These are the activations of a small neural network, seen along a few directions. Each row is one input.
Each table varies a few parts of the input and shows all the possible inputs, shuffled.
A made-up example of a description, with smaller parts first: one of 8 places around a ring, together with either a single point or one of 11 places around a ring or (one of 3 separate values, together with one of 6 places along a line).
Shared parts are said once, and a part with two or three values counts as separate values.

Other details of the inputs shift rows strongly along three fixed directions, in all tables alike. That doesn't count.

Table:
x1: [  2   6  11  -2  -6  -3 -20   2  18 -25 -26  -8  11  23  18]
x2: [ 16   3  37 -26 -37  -2 -22 -23  -3 -32 -44   7   0  30 -14]
x3: [ 14 -10 -25  16 -23  10  10   2   6  -3   7  -4  -3 -36  -1]
x4: [  4   7  12 -29 -12 -17  16 -17  -6   1   6   7   6  27 -33]
x5: [-10   2  -1  29  37  15 -35  20  24   7  -7 -16  13 -15  45]
x6: [ 17  -5  16 -18 -13   9  18 -11 -20 -10   6  15   4  35 -33]
x7: [ -9  11  15   2  37   8 -15  13  14  -1  -9  -7  35  64  18]
x8: [-15  -9 -12  21  43 -13 -14  23  14   5  -6 -21   9 -12  51]
x9: [ 13 -11   8 -20 -33 -24   7 -21 -12 -14 -15  13 -10   3 -24]
x10: [-24  -3 -12  13  36  -7  -4  22  27   5  -4 -27  20 -16  50]
x11: [ -6 -21 -11  16  -3  11  -6  15  17 -29 -16   0  -6 -36  39]
x12: [-11  -7 -11  33  12   6  -6  14  19 -21 -16 -18   8 -27  44]
x13: [ -6  -6 -18   1 -42  -7  -1 -16 -14  -1  -2  -3 -43 -53   0]
x14: [ 18 -14 -13  13 -41  19  -1 -17  10   6  -3  12 -18 -57 -16]
x15: [ -4  11  24  -4  28   8   0   5   8   0 -10   3  46  64  17]
x16: [ -8  -4  49 -26 -45 -23 -20  -2  -8 -22 -41  19  -8  26 -17]
x17: [-25   3  20 -22  33   0   3   6   8   3 -14 -15  46  56   5]
x18: [ -2   5  -7  14  17   3 -16  26   4 -22 -14 -22 -11 -29  49]
x19: [  7 -17 -18  -6 -41  -3  19 -14  11   0  -5 -19 -30 -50 -19]
x20: [  2 -10  -3  24  13  11 -30   9  26  -6 -14 -22   0 -28  46]
x21: [  9  -7  22 -43 -57 -17  11 -31  -3 -26 -30  -2  -6  15 -42]
x22: [ 26 -19  23 -22 -62   9   4 -39  -2 -18 -25  22  -1  10 -41]
x23: [ -1  13  31 -10  35   7 -25   1   2  -2  -3   0  36  56   9]
x24: [ -5   9 -15  24  33  -1 -23  31  15 -10   3 -26  17 -11  49]
x25: [  4  10  19 -22   2   7   6   1 -20 -17   1  25  -3  36 -23]
x26: [ -8 -15  -8  21  17   9 -14  24  17 -25 -10  -8  -8 -25  48]
x27: [ -4  32  -7 -16  46   1  32   3 -20  50  53   7   8  31 -41]
x28: [-11   0 -12  12  19 -21 -18  19   7  -7 -21 -20 -11 -31  46]
x29: [ 19  24 -41  32  34  23  29   9  -2  57  74   0 -16 -44  -9]
x30: [-36  -3  16   0  35  -6 -24   7  -3  -1  -9 -12  26  44  38]
x31: [ -5   0 -33  38  33  18  24  24  -8  81  83  13 -30 -60 -23]
x32: [  7  -8 -10 -15 -59 -13   6 -15   9 -22 -34 -22 -40 -57  -9]
x33: [ 17 -13  16 -21 -35   9  21 -19 -16 -19  -7  20   6  22 -34]
x34: [  9  11 -25  27   8   9  17   1  -5   7  34  -1 -19 -38  -9]
x35: [ 16  -2  -9  12 -58  -7   3 -13   0 -40 -29  -5 -44 -56  -2]
x36: [-10 -13 -15  10  -4 -18 -21   7   3 -12 -17 -14 -12 -37  37]
x37: [  6  14   0 -28  -7 -11  23 -19 -22  15  15  20 -12  25 -57]
x38: [ 26 -23 -18   9 -68  -4  -1  -9  10 -31 -23 -10 -30 -50  -1]
x39: [-19   7  12 -12  22 -17 -20  10 -14  -5 -21  -4  12  31  20]
x40: [ -1  -1 -14   0  32   2  28  -3 -17  42  38  17  15  14 -28]
x41: [ -9 -15  41 -14 -44 -26 -26   0   5 -29 -41  12  -5   7   4]
x42: [ -4  12  26 -13  37   2  -8  14 -11 -17   0   1  33  60  13]
x43: [ -1   5  -6  26  29   7 -11  20  24   3  -3 -22  10  -5  51]
x44: [  3 -17   3 -22 -33  -6  18 -26 -23   5  -4  25   2  17 -41]
x45: [  8  -8  30 -10 -37  -9   0 -19  -4 -46 -39   6   5  37 -14]
x46: [  8   9   6 -12  15  12  17  -1 -20   3  33  30   2  27 -33]
x47: [ 14   9 -17  20   6  19  -7  -1   2  26  30   6 -13 -44  -9]
x48: [  0 -25  -4  12 -47  -2   8  -1   5  15   5  17 -30 -61 -17]
x49: [ -5  16 -14  19  31   1 -21  33   8  -7  -3 -25   7  -9  43]
x50: [  0  12 -48  19  39   4  27   6  -4  53  68   1 -21 -46 -20]
x51: [ -4 -14 -18   3 -43  -9  -2 -20  -9  -3   5  -2 -36 -52   1]
x52: [ -1   6 -19  -2  41  10  30  -3 -35  62  63  21   6  26 -47]
x53: [ 21  35  -7  -3  21  18  32  -5 -22  46  52  17  -3  24 -44]
x54: [-32 -17 -13  18   5  -2 -18   5  11  -4 -13 -18   3 -29  52]
x55: [ 20  14  16 -15 -29  11  -4 -21 -15   5  -4  24 -10   7 -46]
x56: [ 15   1 -10  -1 -18  18  21 -15   2  14  14  16   4  10 -35]
x57: [-19  -6  14 -16  17 -13  -4  -2   9 -11 -22   2  31  44   6]
x58: [-16  -4  14 -13  22 -17  -9   3   9 -11 -20  -6  20  44  11]
x59: [  1  11  -2 -17  25   1  34  -8 -12  41  45  10  12  37 -46]
x60: [-10  28  16  -4  39   5 -20  16   6  -3 -12  -7  28  60  17]
Each input here is: one of 4 places along a line, together with either a single point or one of 6 places along a line or one of 8 places along a line.
Changing only the place on the line of 4 turns x35 into x12. The same change can be made to x16. Which row results?
Answer: x48
Changing only the place on the line of 4 turns x58 into x57. The same change can be made to x38. Which row results?
Answer: x3
Which other rows does x20 become when the place on the line of 4 takes its other values? List them by row number.
Answer: x2, x22, x23
Which other rows does x52 become when the place on the line of 6 takes its other values? List them by row number.
Answer: x8, x19, x30, x58, x59
Which other rows does x34 become when the place on the line of 8 takes its other values? List them by row number.
Answer: x1, x23, x24, x29, x42, x46, x47
Start at x54 and move only the place on the line of 4, one step at a time. The first step leads to x30. Which rows follow, in order?
Answer: x51, x13

Table:
x61: [ -4 -10  16 -32 -34 -13  12 -26 -15 -10 -17  26   0  25 -26]
x62: [ -7  17  41 -38  17 -14   9  -4 -14  -9 -15   9  33  76 -24]
x63: [  2   3 -12 -10 -21  -1  34  -4 -14  12  22   7 -13   2 -36]
x64: [ 17   7 -13  14  17  27  17  -1  -2  27  23   6   9   7 -16]
x65: [ 31  -1  -9  11 -43  17  13 -17 -13  -7  15  20 -39 -44 -32]
x66: [ -8  27 -14   2  47  -1   9  18  -5  37  42   2   0   6 -18]
x67: [-21  -9  36 -25 -28 -22 -16 -21 -10 -30 -46   6  12  49 -10]
x68: [ 11  -1 -23  28   9  28  -2  20  12   1  20  -8 -26 -54  23]
x69: [ -9  23 -15  11  62   1   3  14 -12  53  45  -1  -2  14   2]
x70: [ -5  -2 -12  21  22   6 -20   9  34 -15 -12 -33  22 -14  54]
x71: [-14 -15  12  -3  12 -19  -6   9  11 -24 -25 -19  17  19  37]
x72: [ 19  12  -6  15  -9   7 -10   4 -10  -3  10   8 -10 -19   1]
x73: [  7 -32   5  13 -62  -8 -16  -8  23 -16 -28   3 -26 -61  10]
x74: [-17  -7   5  -5 -11 -13 -30  11   9 -18 -36 -28  -9 -29  45]
x75: [ 24   1 -10  -7 -25  17  24 -26  -1   7  13  14   1   3 -46]
x76: [-26 -11  -2   3  48 -11 -20  21   6  -5 -11 -13  31  20  38]
Describe the family of inputs behind these rows.
Answer: either a single point or one of 6 places along a line or one of 9 places around a ring
What sort of input is x71?
Answer: one of 9 places around a ring
Start at x71 and move only the place on the ring of 9, one step at a time. The first step leads to x63. Which rows follow, in order?
Answer: x62, x66, x69, x74, x67, x61, x76

Table:
x77: [-26 -23  19 -53 -12 -40   4 -35 -23 -22 -39   7  24  67 -20]
x78: [  5  17  31 -36  26   9  37   6  -7   4  23  15  30  74 -53]
x79: [ 45   9  16 -18 -36  12  34 -24 -16   3  12  44   8  50 -80]
x80: [-17 -39  18 -36 -77 -53   6 -23  11 -39 -73   1  -8   1 -10]
x81: [-29  14  17  29  46   9 -51  41 -12   6   8   8 -10 -16  51]
x82: [ -4  -1  22   1  13  24  12  -8 -13  21  28  29  30  59 -31]
x83: [ 34  10 -10  22 -51  -9 -25   6 -15 -24  -4  17 -72 -80   2]
x84: [ 26   0  55 -30 -13  -6  -5  -5   8 -38 -33  25  38  84 -27]
x85: [  4  17  10   0 -43 -18 -46  -4  -2 -12 -33 -12 -52 -58  14]
x86: [ 18   1 -10   4 -48   4  -1 -16  25   6 -21 -12 -20 -45 -14]
x87: [ 18 -32  -7  14 -47  23  15  -6  17   6  12  18 -29 -70 -24]
x88: [-13  10  -2   9  36   4 -34   8  18   7 -16 -38  29  15  50]
x89: [ 26  11   3   1  17  14   7  -5 -18   0  20  16  28  51 -13]
x90: [ -4  25 -31  20  62  26  37  33   7  38  52 -10   8  -5  -4]
x91: [  7 -34  36 -11 -82   4 -13 -19  18 -53 -68  21   1   2  -4]
x92: [ 11 -22 -31  27 -22  32  14  -9 -11  24  37  10 -21 -59  -8]
x93: [ 13  25   7  14  46  18  10   8  -6  18  37  15  38  69 -12]
x94: [ 26   1   7 -17 -36   4  11 -21  16  20   4   1 -13 -21 -46]
x95: [-35 -15 -30  14  19 -27  15   8   8  29  17 -22  -3 -27  23]
x96: [-15  10  34 -13  12  -8  -6  11  12 -48 -38 -19  35  71  29]
x97: [-42   9 -21  12  45 -36 -17  34 -21  39  27  -9 -41 -53  34]
x98: [-14  11   0  21  19   0 -35  10  37  -2 -25 -40  18  -1  55]
x99: [-19   9 -15  18  57   9  -9  36  11 -17   0 -41  23   6  67]
x100: [ 48   8 -32   1  -5  29  42 -36 -36  29  58  39 -13   1 -74]
x101: [ -1   6 -30  17  23  10 -22 -10  17  12  -3 -31   1 -41  36]
x102: [-15 -42 -29  -6 -52 -40   3 -15   3 -17 -29 -24 -29 -61  23]
x103: [ 23   5 -42  -7  -8  23  49 -24 -26  10  45   9 -28 -30 -50]
x104: [-22  24  42 -15   8 -24 -47  31  -5 -62 -55 -15  -8  24  54]
x105: [ -6   1 -22  17  51  43  12  -4 -21  41  56  21  18   5 -12]
x106: [-43 -19  -5   0  50 -35  -1  33  26  20   0 -25  19 -12  43]
Describe the family of inputs behind these rows.
Answer: one of 5 separate values, together with either a single point or one of 5 places along a line
Changing only the choice among 5 separate values turns x100 into x101. The same change can be made to x83. Which row results?
Answer: x85
List by row number the other rows that have the choice among 5 separate values in common with x90.
Answer: x78, x96, x99, x103, x104
Which other rows does x82 become when the choice among 5 separate values takes its other values? List them by row number.
Answer: x93, x95, x96, x98

Table:
x107: [-21   0 -14  31  36   3 -10  29   6  14  12  -2   8 -12  34]
x108: [  2 -14  -6   2 -40   1  -4 -21  12  -6 -14  -6 -16 -40  -6]
x109: [-1 14 20  0 59  9  2 13 -3 14 23 17 35 61 -4]
x110: [  5   1   8  -6 -14   1   8 -10   0  21   7  18   7  17 -38]
x111: [  7  -1  -1  -9  -4   9  12 -21 -14  36  34  12   6  15 -42]
x112: [  5 -12  -6   4 -28  10  17  -1  -9  -4   8   5 -19 -31 -15]
x113: [  6 -13 -18  -5 -27 -20  12 -12  -8  14   1   4 -25 -32 -13]
x114: [  1   3 -11  18  40  16  -2  24   9   5  13 -12  12 -17  25]
x115: [-12   8  22   5  37   4  -7  12  13  16   6   1  26  38   9]
x116: [  7   0   2   6 -42   2 -16  -3 -12 -18 -13   7 -42 -45   3]
x117: [  3  -1  -1  11  22   5  -9  22  17 -11   1  -5  10 -10  27]
x118: [ -3   2  12 -21   1  13  22  -9 -24   6  17  20   4  45 -42]
x119: [-16 -12  29 -23 -28 -43 -24  -1   9 -42 -65  -2  11  32  16]
x120: [ 19  -4 -24   9 -23   2   8 -17  -6   4  15  -6 -15 -25  -8]
x121: [ -9  16 -12  14  42   8  -5   6   5   6  13 -17  23  17  22]
x122: [-20 -14  21 -29 -34 -32 -19 -10  12 -51 -70 -17   2   6  30]
x123: [  5  13  14 -14  14  13  21   0  -5  35  38  18  19  37 -46]
x124: [ 23   7  -5   6 -13   4  24 -12  -4   8  21  11 -12   2 -29]
x125: [-16  -2  -6   4  19 -20  -7  26  16  -5  -4 -19  -1 -19  35]
x126: [ 22  13  -5   5  -9  12  -8  -3 -12   3  13  14 -28 -31 -15]
x127: [-28   7  -8   1  48 -12  -6  10  -1  15  11 -16  16  11  21]
x128: [ -4  12 -20  18  33  11  -2  19  14   0   5 -27   2  -7  32]
x129: [-12 -27  26 -10 -43 -18 -33 -11   3 -55 -59  -7   5  13  37]
x130: [ 20   3 -18  10 -18  10  19  -1   2  -1  10 -11 -14 -31 -10]
x131: [ 10  -6 -17   0 -12  13  10 -11   3  -4   1   4 -12 -34  -6]
x132: [-18  -9 -11   3  16 -22 -15   6   1   2  -4 -20   0 -12  32]
x133: [  2  13 -17  24  31   6   0  27  19   3  17 -20   7 -14  34]
x134: [ -4  -5  49 -33 -14 -12 -17 -16   0 -14 -44  12  40  83 -10]
x135: [ -6  -6  -9  14  19   5 -19   4  14 -16 -12 -13   8 -19  35]
x136: [  4   8   1 -10 -28 -19 -10  -5 -14  -3  -7   2 -39 -34 -11]
x137: [  5  -2  27 -11 -36 -21 -21  -7  12 -49 -61  -1  18  44  11]
x138: [ 15   3 -21   0 -30   9  21 -18   0  -4   2  -4 -18 -29 -15]
x139: [-13   9   4  11  43  15  -3  23  13  24  15 -16  23   6  17]
x140: [ 24  27  -2   0 -13  10   4  -9 -20   9  19  10 -22  -3 -30]
x141: [  1  12   9 -29  13  -5  36  -6 -29  30  35  16   8  39 -60]
x142: [ -4 -16  -9  -1 -40   5   7 -12  -1 -19 -16   1 -22 -39   3]
x143: [ -2 -17  -9   4 -38   2   3 -18  -6 -15  -7   3 -21 -35  -5]
x144: [ 22  -3 -26  15 -21   2  11  -9   0   9   7  -2 -16 -30  -2]
x145: [-18   5   0  12  54   8  -3  19 -12  29  23   6  28  35  19]
x146: [ -2   8  15 -25  -3  13  19 -20  -9  21  11  15  16  36 -43]
x147: [  3   4  19 -18  -2   7  23  -1 -20   8  27  28  11  42 -42]
x148: [  7  -5 -13  -1 -22  13  14 -10   5  16  11  -2 -22 -29 -26]
x149: [ 10  13  15  -7 -25   6 -13 -10  -7   7  -1   9 -20 -10 -23]
x150: [ -3   1 -19  17  39  16  -6  20  13   1   8 -15   0 -20  30]
x151: [-18  -1  43 -49  -7 -28  -9  -8  -6 -37 -49  -1  23  81  -8]
x152: [ 22  -7 -12   1  -8   8  11 -12 -10  15  13  18  -5  -8 -22]
x153: [ 17  -7  -2   1 -20  -1   2  -8   0  -6  -6  20  -4  -5 -22]
x154: [ -1 -11  -8  14  18   1 -25   6   9 -11  -8 -13   9 -12  39]
x155: [-15  -5  -5  30  29   3  -6  24  11   1   9  -5  -2 -18  40]
x156: [-18  -2  -1  11  28 -22  -8  20  14  -1  -6 -14  -2 -10  36]
Describe the family of inputs behind these rows.
Answer: one of 5 separate values, together with either a single point or one of 9 places around a ring
Changing only the choice among 5 separate values turns x113 into x152. The same change can be made to x136. Which row results?
Answer: x126
Changing only the choice among 5 separate values turns x119 into x137. The same change can be made to x132. Which row results?
Answer: x120
Which other rows does x147 become when the place on the ring of 9 takes its other values? List them by row number.
Answer: x107, x112, x118, x129, x142, x143, x145, x155
Which other rows does x135 become when the place on the ring of 9 takes its other values? List them by row number.
Answer: x109, x114, x117, x131, x150, x152, x153, x154
